array([[ -28,   -4,   36,   28,   -4,  -91,   12,  -19,    3,  -36,   34,
         -64,   13,  -42,   15],
       [  62,   81,  -29,  -19,  -33,  -62,  -17,   -5,  -52,   30,  -19,
          26,    2,   24,  -27],
       [  -8,   19,    4,   11,    0, -110,   14,    8,    9,  -25,   13,
          -1,    6,   48,   21],
       [  39,  -89,    7,   31,   -3,   29,  -12,   25,  -15,   28,  -38,
          -9,   -1,    7,    4],
       [  68,   15,  -65,  -38,  -18,  -31,  -20,  -33,   -7,  -22,   14,
           9,    3,  -35,  -10],
       [  52,   42,   -5,   76,   39,   20,    6,  -18,  -34,  -32,   35,
          -9,    0,  -19,  -21],
       [  54,  -45,  -56,    6,  -33,   36,  -20,    4,   39,   48,  -37,
         -25,   -6,  -20,    0],
       [   4,  -16,   -2,   17,    5,  -17,   11,   -5,   31,  -39,   50,
         -18,    2,    8,   -2]])	-2

array([[ 10,  33,  41,  35,  -7,  59,  -8,  29, -22,  -1, -15,  57,  57,
         16],
       [ 40, -12,  91, -21,  -3,  12, 102, -61, -31, -15, -46, -43,  83,
         -8],
       [ 22,   2,  94,  -1, -18,  54,  74, -38, -58,  -9, -63,   9, 116,
          6],
       [ -3,   7, -40,  10,  42, -47,   8,  16, 103,  -9,  81, -28, -90,
         -7],
       [ 29,   3,  86,  -2, -17,  48,  73, -38, -58, -10, -64,   2, 115,
          4],
       [-42,  30, -25,  43,  44,   2, -29,  42,  93,  -1,  93,  64, -89,
         16],
       [ 13,  15, -45,  17,  30, -30,  -3,  27,  77,  -7,  66, -20, -62,
         -4],
       [-31, -10,  57,  -7,  45, -12,  94, -62,  63, -14,  47,   2, -36,
          1]])	1

array([[ 17, -18, -44,  45,  88, -30,  18,  10, -16,  24,  49],
       [ 31, -23,   5,   4, -17, -22,  42,  37,  20,  14,  29],
       [ 10, -30, -14,  18, -11,  11,  30,  15,  34,  -9,  21],
       [-39, -19, -48,  38,  32,  55, -20, -45,   6, -40, -15],
       [-18, -44, -45,  43,  12,  44,  19, -13,  34, -35,  22]])	22

array([[-20, -26, -20,  81,  -8,  11],
       [ 43, -45,  36,  15,  44,  39],
       [ -2, -18,  26,  31,  10,   5],
       [ 33,  28, -16,   1, -18,  12],
       [-24, -29, -37,  92, -17,  17],
       [  0,   9, -53,  32, -49,  24],
       [-29,  61,  35,  -3, -44, -51],
       [ 49,  41,   2,  16,  27, -15],
       [  9,   2,  36, -66,  46, -22],
       [ -7,  -2, -32,  47, -16,   7],
       [ -5,   9,  28, -41,  51, -41],
       [-71,  -9,  -5,  -8,  -3, -42]])	-42

array([[ 93, -23,  40,   5,  26,  48, -44,  24, -70,  27,   5, -56, -10,
        -34,  11, -37],
       [-10, -15, -38, -68,  20, -18,  22,  15,   3, -24, -68,  -7, 102,
        -26,  24, -80],
       [ 68, -24,  41,  41, -52,  12,   0,  -1, -22, -16,  41, -33,  20,
        -27, -47,  42],
       [ 50, -37, -56, -77, -23,   4,  -3, -13,  19,  20, -77,   0,  44,
          0,   9,  65],
       [ 13, -23,  60,  31, -20,  18, -12, -17, -83, -39,  31, -29,  -7,
        -46, -34, -46],
       [101,   3,  31, -55, -14,  17, -43,  31, -43,  11, -55,  35,  56,
         -7, -20, -41],
       [  6,  58, -66,  -8, -42,  22, -14,  65, -13,  24,  -8,  21, -13,
         40,  58,  28],
       [ 93, -13,  33,  42, -83,  18,  -9,  12, -14, -54,  42, -16,   1,
         52,   6,  33],
       [  6,  68, -59,  40, -10,  91,  41,   6, -47,  20,  40,   6,  36,
         19,  -3,  50]])	50

array([[ 103, -103,  -62,  -93,  -32,   44],
       [ -12,   -8,  107,  -81,  -80,  -31],
       [  35,  -71,  -87,   63,  -93,  -83],
       [ -69,   45,   51,   85,  -83, -100],
       [  72,  -54,  -99,  -69,   81,   93],
       [ -71,   83,   93,  -70,   78,   65],
       [ -20,   14, -106,  105,   66,   40],
       [-103,   95,   55,   82,   12,  -35]])	-35

array([[ 31, -11,   4,  -3,   8, -11,  30,  26,  16,  18, -13, -34],
       [ 27, -25,  23, -27,  -4, -30,  13,  44,   0,  19,  -2, -40],
       [  1,  19, -12,  38,  -3,  26, -15, -65,   1, -31, -10,  46],
       [-15, -24,  -1,  90,   4,  52,  -5, -57,  -7, -35, -21,  90],
       [-30,  88, -69,   5,  -2,   6, -18,  52,  -5, -11,  51, -73],
       [ -4,  -1,  35,  26,  -5, -35, -39,  10,  -1, -18, -48,  29],
       [  9, -25,  29,  23,  -2, -28,   4,  13,  -5,  29, -45,   2]])	2

array([[ 21,  -7,  -8,  31, -15, -40,  37,  67,   9, -11,  17,  -4, -20,
          8,  -7, -21],
       [-15,  35,   8, -21, -34,  17, -27,  36,  27,  -1,  14,  -2, -42,
        -46,  10, -26],
       [-25,  23,   3,  23,  -3,  21, -26, -35,  35,  -1,  -9, -11,  66,
          5,  -6, -16],
       [ 35,  32, -29, -15,   9,  38,   8, -20,  -4,  11, -25, -17, -23,
         20,  26,  19],
       [ 19,  -9,  17,  25,  -3,  35,   2,  51,  48, -11, -15,   3, -41,
         -9, -16, -13],
       [ 17,   5, -11, -26, -32,  16, -25, -29,  15,  18,   3,  -9, -59,
         16,  23,   8],
       [ 32,  -3, -10, -43, -16,  48, -52,  48,  24, -13,  -7, -25, -41,
         16, -18, -26],
       [ 22,   9, -14,  38,  29, 108,  -3,  -1,  10, -19,   4,  -7,  74,
          5,  10, -33],
       [-28, -44,  25, -24, -18, -48,  17, -13,  12,  -1, -14, -13,  39,
         -7,  -4, -40],
       [ 59,   3,   0,  28, -24, -19,  30,  27, -60,  -2,   9,   8, -94,
         10,  23,   3]])	3
---
array([[ 647, -716, -154, -144,   18,  174],
       [-685,  574,  110,   62,   74, -146]]) ans = 574

array([[166, 156,  56, 156,  92, 167, 199],
       [223,  90,  43, 123, 107, 236, 199]]) ans = 90

array([[58, 62, 74, 26, 45],
       [91, 80, 55, 16, 48]]) ans = 80

array([[-11,  -4,  -8,  32, -37,   1],
       [  3, -39, -15,  -1, -48, -39]]) ans = -39

array([[2304, 4808, 8556, 7322, 4155],
       [3369, 4053, 8777, 6344, 3373]]) ans = 4053

array([[547, 427, 730, 501, 819, 249, 650],
       [544, 429, 728, 518, 825, 246, 639]]) ans = 429

array([[80, 42, 89, 51, 45, 78, 72],
       [32, 54, 77, 29, 32, 60, 13]]) ans = 54
---
[-40 100  71 102  45] => 71

[[ 60  93 -46  77  17 -24 -14]
 [  2 -34   8  -7 -48  48 -18]
 [ 22  83  -1  41  65   4 -13]] => -7

[[-44  43  65  -8  39]
 [ -2  45  25  -9 -16]
 [ 87 -52 -26  86  72]] => 25

[-97 -67 -59  34  61] => -59

[-80  -4   8  67 -97] => 8

[ -63 -113   -2  -44   41  115   -4] => -44

[[-105  -17   19  -17   81]
 [ 109   36 -111   54  -25]
 [  -6   -3  106  -43  -62]] => -111

[112 -65   5  44  10] => 5
---
9  7  8  7  2 | 9
1907  4940  2305  3126  9775  8035 | 1907
 49  -27  -11  -20   -1 | 49
79  65  87  34  20 | 79
8  3  4  2  5 | 8
 59  120  196   66 | 59
0  5  3  3  1  8 | 0
